These are the activations of a small neural network, seen along a few directions. Each row is one input.
Each table varies a few parts of the input and shows all the possible inputs, shuffled.
Descriptions start from the smaller parts, as in this example, which fits no table here: ring(5) and (point or (values(2) and line(4)) or ring(11)).
Shared parts are said once, and a part with two or three values counts as separate values.
(in the rows, 128 means zero)

Other details of the inputs vary at random and push rows far along two fixed directions, the same in every table; ignore that.

Table:
r1: [132 111 104 116 135 125 124 134 132 135 133 113 110]
r2: [133 126 130 129 126 140 124 130 128 117 131 131 112]
r3: [127 134 121 141 140 124 127 127 126 124 128 144 125]
r4: [125 136 130 137 133 131 127 121 126 131 123 137 112]
r5: [129 133 125 134 146 135 123 117 128 120 131 128 119]
r6: [130 130 129 131 146 127 119 120 123 122 119 128 123]
r7: [123 123 122 139 134 124 125 133 127 124 131 146 126]
r8: [136 133 131 140 138 121 117 123 131 131 128 131 124]
r9: [131 124 124 140 130 119 113 133 135 126 131 138 132]
r10: [147  68  95 178  59 161 231  55 182 101  54  86 193]
r11: [128 135 118 134 145 132 121 122 130 115 132 133 126]
r12: [130 110 107 123 130 116 130 140 127 144 129 124 109]
r13: [ 97 153 149  90 113 121 154 129 107 131 173 106 183]
r14: [133 122 128 132 127 123 116 138 141 130 128 139 127]
r15: [124 122 131 137 128 135 130 141 129 134 124 141 116]
r16: [101 163 161  84 111 120 152 121 101 141 153  97 174]
r17: [141 134 134 136 122 130 116 128 130 134 125 132 117]
r18: [ 99 165 157  88 111 128 157 117 106 139 166  97 170]
r19: [132 132 133 136 125 135 127 127 122 131 125 140 111]
r20: [132 124 132 136 125 129 118 141 137 137 124 133 122]
r21: [134 133 129 129 130 144 121 122 126 123 129 129 112]
r22: [135 135 123 141 137 118 115 128 134 126 129 136 131]
r23: [126 122 122 125 136 137 122 132 137 118 132 137 122]
r24: [135 124 134 126 126 132 119 135 124 120 118 131 116]
r25: [124 121 126 132 131 128 128 138 132 127 128 147 121]
r26: [126 122 123 130 138 124 114 131 127 117 122 135 131]
r27: [134 138 131 137 129 125 115 122 134 134 124 129 118]
r28: [128 121 131 127 132 135 120 140 129 127 115 130 121]
r29: [136 131 133 126 129 136 117 126 122 125 116 129 116]
r30: [139 127 136 136 118 126 118 137 132 129 127 134 117]
r31: [134 109 108 113 134 116 119 138 127 138 121 112 115]
r32: [127 131 129 140 142 127 129 122 124 129 127 139 118]
r33: [130 133 122 131 144 124 117 126 126 117 120 133 130]
r34: [100 148 157  79 109 117 153 138 108 137 158 107 184]
r35: [139 111 109 123 127 111 118 140 136 147 129 116 115]
r36: [131 125 134 136 122 132 130 136 124 126 127 142 111]
Each input here is: values(4) and (point or ring(8)).
The inputs of r36 and r24 match in every part but the values(4) part. If r25 is changed in the same way as r36 into r24, which row does it become?
Answer: r34
List by row number the other rows that have the values(4) part in common with r8.
Answer: r9, r14, r17, r20, r22, r27, r30, r35
List by row number the other rows that have the values(4) part in common with r1.
Answer: r2, r5, r10, r11, r13, r18, r21, r23

Table:
r37: [ 64 189 177  30 115 162 162 123  69 114 171 109 157]
r38: [125 142 150 162  68 139 193  72 135 110 103 118 196]
r39: [ 74 158 146  66 133  84 154 152  86 161 198 113 192]
r40: [124 120  93 128 109 114 198  73 136 136 102  76 199]
r41: [168  80  96 167 101 155 116 130 172 133  86 135  70]
r42: [123 131 151 154  87 137 185  79 157 113 101 128 216]
r43: [131 118 139 113 161 112  57 215 107 136 152 178  59]
r44: [145 107 134 118  78 130 184  81 136 131  92  55 180]
r45: [ 96 180 138  50 130  90 137 133 100 154 200  78 186]
r46: [113 133 146 163  96 141 180  89 158 108  99 111 225]
r47: [157  66  76 166 147 114 108 121 156  97  79 144 113]
r48: [103 177 166  51 105 112 136 136  99 171 195  67 164]
r49: [103 206 197  90 109 118 150 123  73 143 199 122 179]
r50: [186  38  68 227 105 168 152  94 194 120  13 145  58]
r51: [172  73 112 165 108 151 116 136 153 123  66 132  76]
r52: [116 127 131 122 170 114  74 207 110 156 158 189  51]
r53: [123 130  99 109 186  98  40 180 124 134 177 168  74]
r54: [155  93  98 169 143 136 123  96 157 133  69 118  68]
r55: [169  91  71 160 157 121 100 103 150 102  67 117 107]
r56: [127 125 123 113 154 116  57 209 126 146 172 180  54]
r57: [140 183 157 147 176 126  56 146  90 121 164 180  52]
r58: [105 141 121 117 229 167  72 161 102  92 182 158  62]
r59: [125 138 157 157  76 139 194  81 153 112 100 123 203]
What is each input in this table made of?
Answer: values(2) or line(6) or (values(3) and ring(5))
Which of the alternatives is r42?
Answer: line(6)

Table:
r60: [123 159 127 128 200 128  49 152 115 113 153 170  76]
r61: [169  69  99 196  90 118 136 128 180 133  69 152 117]
r62: [112 148 144  77 111 101 146 132 104 153 159  83 176]
r63: [129 126 123 112 162 123  70 184 113 150 151 159  48]
r64: [ 96 167 174  97 103 136 165 129  98 137 168 122 166]
r65: [137 132 131 111 164 119  55 179 114 150 140 148  53]
r66: [136 135 128 115 164 120  63 175 113 156 147 148  47]
r67: [103 135 153  73  93 116 159 154 104 154 161 100 166]
r68: [ 97 164 177  93 102 135 158 134  98 131 161 122 173]
r69: [137 138 114 116 180 108  57 163 113 148 149 143  59]
r70: [161  63  85 167 104 148 144 117 170 115  70 129  97]
r71: [104 177 178 100 105 132 158 120  98 143 163 112 165]
r72: [108 169 188 123  86 110 150 145 113 149 165 143 189]
r73: [157  72  62 172 136 126 139  95 170 114  74 121 112]
r74: [112 148 142  77 109 105 146 132 107 153 166  82 173]
r75: [102 141 131  74 122  98 149 135 109 146 164  88 187]
r76: [133  99 129 161  49 162 234  61 160  99  78  98 205]
r77: [101 178 171  91  97 124 175 100 102 131 165  88 211]
r78: [130 129 103 109 189 109  52 170 121 136 154 147  70]
r79: [132 162 154 130 172 143  54 160 111 127 146 170  56]
r80: [132 162 156 130 174 138  53 160 108 127 139 171  59]
r81: [149  89  97 188 135 154 138  95 163  86  67 153 117]
r82: [168  73  90 170 106 144 137 107 170 122  66 118  96]
r83: [ 99 132 140  74 110 108 157 151 106 148 167  98 179]
r84: [ 99 132 139  73 107 113 159 151 109 147 174  96 176]
r85: [152  98  88 188 146 144 130  80 165  85  66 143 126]
r86: [162 105 101 190 133 147 130  76 161  91  60 137 118]
r87: [104 180 165 101 120 121 152 109  97 136 166 107 176]
r88: [125 123 111 113 180 115  67 182 114 143 157 158  59]
r89: [150  89  95 188 132 159 140  94 167  85  74 151 114]
r90: [129 109 106 165  81 141 229  39 159  98  82  89 221]
r91: [148  92  93 193 134 155 146  90 162  92  74 153 111]
What is each input in this table made of?
Answer: values(2) and (point or (values(3) and ring(5)))
The inputs of r87 and r69 match in every part but the values(2) part. If r79 is changed in the same way as r87 into r69, which row does it become?
Answer: r82
Change only the ring(5) part in r76. List by row number the other rows that result.
Answer: r60, r77, r79, r89
Change only the values(3) part in r74. List by row number the other rows that result.
Answer: r62, r69
Change only the values(3) part in r73. List by row number the other rows that result.
Answer: r75, r78

Table:
r92: [154  83 103 192 101 167 172  89 170  94  59 134 116]
r93: [153 140 120 140 204 136  24 157 119 119 131 166  22]
r94: [102 161 168 110 112 116 141 149 100 154 168 133 161]
r95: [112 125 152 129  43 134 235  82 130 123 126  91 224]
r96: [145 122 121 151 172 152  76 137 131 118 105 171  36]
r97: [158  83 109 189  97 167 163  92 172  91  52 133 123]
r98: [169  29  53 154  85 122 165 123 180 145  63  94 102]
r99: [ 91 178 155  66 148 102 131 147  82 149 197 106 168]
r100: [101 110 118 118  77 121 227  83 142 120 134  83 246]
r101: [ 93 160 147  84  96 114 191  95 107 143 159  68 206]
r102: [145  81  83 172 150 133 113 116 169  97  88 150 122]
r103: [107 161 175 100 104 122 132 147 100 135 167 133 155]
r104: [147 115 118 177 121 124 130 122 157 126 107 160 119]
r105: [ 87 192 162  51 174  92  72 187  71 147 214 137 138]
r106: [106 163 175  83 118 135 135 135  98 138 155 118 143]
r107: [167  54  73 133 125 113  96 166 159 152  91 120  61]
r108: [167  86 104 205  95 133 155  92 186 108  60 148 142]
r109: [ 94 206 184  50 158 125  73 178  68 155 209 129 111]
r110: [128 145 151 138 150 122  74 167 116 139 139 170  96]
r111: [118 136 131 115 109 123 159  94 129 125 121  87 173]
r112: [105 160 157  86  92 126 194  95 101 141 164  69 201]
r113: [144 145 115 140 199 149  31 160 118 126 133 179   8]
r114: [148  93  74 170 152 129 123 105 155 102  85 145 108]
r115: [131 144 123 117 189 115  60 157 113 125 145 149  88]
What is each input in this table made of?
Answer: values(2) and (point or line(11))
The inputs of r101 and r111 match in every part but the values(2) part. If r104 is changed in the same way as r101 into r111, which row does it become?
Answer: r108
Change only the values(2) part in r92. List by row number the other rows that result.
Answer: r97
